A small network was shown many inputs. Here are its activations along a few directions, one row for each input.
Each table varies a few parts of the input and shows all the possible inputs, shuffled.
A made-up example of a description, with smaller parts first: values(2) and (point or line(9) or (line(4) and ring(5))).
Shared parts are said once, and a part with two or three values counts as separate values.
In the rows, zero is written as 128.

Other details of the inputs shift rows strongly along three fixed directions, in all tables alike. That doesn't count.
These rows show it; all are for the same input, with only those details redrawn:
[152  82  93 100  91  85  85 155 174 136 150]
[166  88  93 138  93  93  91 138 171 157 165]
[149 174 120 126 164 151 164 110 129 155 107]
[145  92  98 134 114  97 131 129 176 155 153]
[192 180 114 135 130 153  93 125 114 160 124]
[106  93 102  44 127  89 139 159 175 105 107]

Rows:
R1: [ 98  95  98 111 144 141 163 120 168 131 129]
R2: [129 193 183  90 141 164 135 165 104 105  98]
R3: [ 91 108 163 119 117 121 181 149 153 129 145]
R4: [119 101 106 124 139 128 174 128 177 109 119]
R5: [ 78  97 166  48 115  77 145 174 138  94 151]
R6: [156 122 111 131 131 123  64 139  88 150 138]
R7: [ 68  79  95  76 155  96 118 168 146  82 113]
R8: [168 159 175 177  60 149  89 123 120 151 156]
R9: [124  83  96 209 138 107 113 116 147 138 164]
R10: [106  93 102  44 127  89 139 159 175 105 107]
R11: [ 82  90 104 167 173  82 204 113 151 155 146]
R12: [165 186 188 153 109 132  97 123  86 123 149]
R13: [159 141 167 123  72 104  54 163 102  97 149]
R14: [151 174 126  82 168 176 116 119 121 102  72]
R15: [ 84 110 179  86 134  77 168 154 149  86 140]
R16: [ 91 103 109 135 144  82 162 115 131 117 113]
R17: [142 111 155 100  82  85  62 193 125 105 169]
R18: [178 130 106 215 129 159 111  93 156 161 156]
R19: [ 89  85 106  74 128 124 155 105 169 101 100]
R20: [145 116  99 120 101 123  29 131  93 111 127]
R21: [126 168 124 100 186 154 107 129  85  95  76]
R22: [117 154 122 193 188 121 195  91 111 156 119]
R23: [ 70  86  94  92 151 108 163 157 130 103 122]
R24: [184 133 123 227 156 154 160  69 149 209 165]
R25: [ 77 126 165  77 103 111 138 156 123  79 106]
R26: [101 174 189  99 131 125 161 121  95 105 122]
R27: [135 102  98 150 124 108  94 153 125 107 138]
R28: [139 150 136  96 155 149 152  97 130 117  75]
R29: [ 99  83  97 150 146 134 219 108 180 152 150]
R30: [ 96  88 105 141 133 109 217  86 170 168 138]
R31: [ 99 165 169 106 145 148 162 152 102 118 117]
R32: [ 88 108 177  90 114 105 172 162 177  91 116]
R33: [132 160 114 100 162 168 162 135 135 116  98]
R34: [141 140 106 150 110 109  86 117  89 140 127]
R35: [126 182 188 136 160 134 166 130 102 135 148]
R36: [117 185 182  83 117 169 137 150  88 111  94]
R37: [134 160 113 130 141 183 170 104 115 143 109]
R38: [165 141 172 227  87 139 128 107 135 156 169]
R39: [ 64  85 103 108 152 102 144 129 142  78 101]
R40: [ 84  85  99 121 167 116 152 122 131 131 133]
R41: [159 156 115 161 144 152  70 105  83 124 114]
R42: [107  64  84 133  94  98  98 152 126 121 156]
R43: [149 138 101 190 112 144  59 107  91 139 143]
R44: [125 165 121  91 135 143 161 100 121 127  82]
R45: [ 94 109 103  56 123 146 125 136 144  98  95]
R46: [132 153 112  57 138 139 133 140 122 128  94]
R47: [134 106 158 102  42 107  62 167 137  99 144]
R48: [ 75  96 165 182 129  99 215 109 165 122 148]
R49: [111 160 114 157 154 155 156 106  85 122 105]
R50: [120  63  88 193  98  74 125 111 135 177 184]
R51: [108 147 115 141 173 160 144  96  83 142 110]
R52: [139  60  88  95  66 101  45 150 181  86 134]
R53: [126 178 119  84 139 184 117 110 109  99  71]
R54: [113  93 105 109 158 131 160 115 177 129 126]
R55: [161 158 111 154 162 155  71 126  86 141 129]
R56: [136  81 158 194  79 100 138 143 189 165 200]
R57: [120 193 177  96 150 156 130 166  92 102 101]
R58: [125 150 115 178 185 175 194  86 153 158 127]
R59: [150 141 163 116  63 107  55 159  94 106 153]
R60: [123 176 180 160 151 148 163 132 111 119 119]
R61: [114 108 112  61 133 132 123 120 157  83  83]
R62: [125 193 185  77 125 171 138 160 102 119  99]
R63: [103 167 184  96 115 159 168 138 115 125 106]
R64: [189 151 104  96 111 172  36 136 108 138 125]
R65: [105 137 126  86 149 122 115 121  88 105  82]
R66: [113  83 155 227  98  93 185 102 144 182 216]
R67: [177 159 178 184  69 145  88 128 128 141 151]
R68: [164 127 114 170 118 132  68 112  79 169 147]
R69: [135 165 117 138 136 177 168  94 121 129 101]
R70: [126  93 164 160  91 101 135 150 171 121 162]
R71: [183 148 106  98  97 173  37 125 102 135 119]
R72: [102  87 150 152  82 102 133 144 139 137 171]
R73: [ 84 145 110 114 167 155 141 120  88 115  96]
R74: [124  74 144  88  61  68  66 196 136 108 184]
R75: [ 81  81 119  95 154  84 149 124 135  95  96]
R76: [108 144 112 103 147 134 124 142  97  78  84]
R77: [177 175 174 128  98 126  53 170  87 106 143]
R78: [ 99  93 105  87 123 121 169 130 174  84  99]
R79: [137  96  90  95  96  83  49 172 109 127 144]
R80: [150 135 100 157 137 135  88 153 102 130 143]
R81: [137  78 108 189 144  93 119 117 139 167 169]
R82: [168 133 122 145 121 156 118  91 119 174 130]
R83: [151  80  97 107  73  81  85 133 171 118 135]
R84: [203 153 112 166 108 134  81 116 132 159 138]
R85: [199 164 131 139 137 159  85 110 118 146 111]
R86: [104 161 186 172 149 135 212  90 102 163 163]
R87: [137 140 128 157 177 162 201  76 136 183 125]
R88: [146 160 103 157 148 164  74 131  77 142 133]
R89: [142 157 134 126 147 161 159  77 120 147  94]
R90: [129  62 112 234 151  84 159  88 157 175 177]
Changing only one part turns R25 into R31. The same change can be made to R20. Which row results?
Answer: R40
Describe the family of inputs behind these rows.
Answer: ring(6) and (line(5) or (values(2) and ring(5)))
Change only the values(2) part in R21. List by row number the other rows that result.
Answer: R14
Change only the values(2) part in R22. List by row number the other rows that result.
Answer: R84

Rows:
R91: [136 171 132 187 163 168 175  69 103 167 117]
R92: [103 178 126 126 196 163 201 103  93 134  85]
R93: [118 171 158  76 117 143 125 150 106  88  85]
R94: [101  92 105 122 124 114 133 136 149 113 134]
R95: [120 160 124  70 151 133 109 142  92 100  82]
R96: [104  93 105 122 131 108 134 143 148 118 134]
R97: [ 93 182 172 129 183 155 200 117  90 127 105]
R98: [129 138 131 141 159 129 153 111 129 139 120]
R99: [112 181 145 128 201 166 200 108 115 128  87]
R100: [109  91 117 125 134 106 132 140 152 110 132]
R101: [102  99 149 114 120  97 141 151 141 126 152]
R102: [102 104 141 127 103  97 144 141 146 106 138]
R103: [188 177 150 101  80 138  42 166  99 115 127]
R104: [188 142 111 170 103 147  69 129 123 162 161]
R105: [126  89 141 184  92 103 115 127 137 148 188]
R106: [105  90 117 126 127 112 131 133 153 106 132]
R107: [119  93 121 109 128 102 136 127 160 123 132]
R108: [112 107 143 119 111  91 147 150 153 118 140]
R109: [130 138 115 131 150 141 161 112 127 149 124]
R110: [187 136 106 167  94 147  70 118 113 166 155]
R111: [143  81 114 181  98 109 107 106 155 148 164]
R112: [114 116 106  36 125 108  95 173 123  92  95]
R113: [126 137 124 133 143 139 157  99 127 145 118]
R114: [165 129 127 200 125 142 130  85 136 171 156]
R115: [109  90 118 122 134  96 131 131 146 114 129]
R116: [119  94 120 113 129 112 137 137 166 119 135]
R117: [119 167 166  60 135 143 122 158 101 104 104]
R118: [112 105 144 116  97 104 149 139 159 115 137]
R119: [154 128 123 211 131 135 125  87 124 160 157]
R120: [149 158 161 125 108 149  98 137 102 135 138]
R121: [119 133 114 139 141 147 157 105 121 141 116]
R122: [ 95  94 150 118 106 109 140 139 141 118 145]
R123: [103  91 108 119 117 120 135 133 155 118 129]
R124: [103  89 100 118 123 108 135 130 139 119 131]
R125: [159 134 113 204 136 141 131 109 133 177 164]
R126: [102  91 109 118 123 100 132 122 140 118 130]
R127: [168 183 126 156 137 182 114 111 102 153 121]
R128: [190 160 127 102  94 158  24 155 104 113 118]
R129: [129 140 124 131 150 133 158 104 128 148 122]
R130: [122 157 135  74 141 158 110 142 112  88  79]
R131: [112  94 111 111 131  93 135 131 147 130 132]
R132: [178 173 147 114  85 131  36 170  86 108 125]
Describe the family of inputs behind these rows.
Answer: ring(6) and (values(2) or ring(5))
Changing only the ring(6) part turns R94 into R96. The same change can be made to R124. Which row results?
Answer: R92
Changing only the ring(6) part turns R95 into R126. The same change can be made to R97. Which row results?
Answer: R105
A walk changes only the ring(6) part. It starts at R106 and steps to R130. List the rest of the walk in order.
Answer: R128, R116, R99, R100
A walk changes only the ring(5) part. It starts at R128 and steps to R114. List the rest of the walk in order.
Answer: R113, R110, R127
Change only the values(2) part in R97. List by row number the other rows that result.
Answer: R132
List by row number the other rows that have the ring(6) part in common with R101.
Answer: R98, R99, R108, R112, R125, R131
Change only the values(2) part in R117. List by row number the other rows that result.
Answer: R103
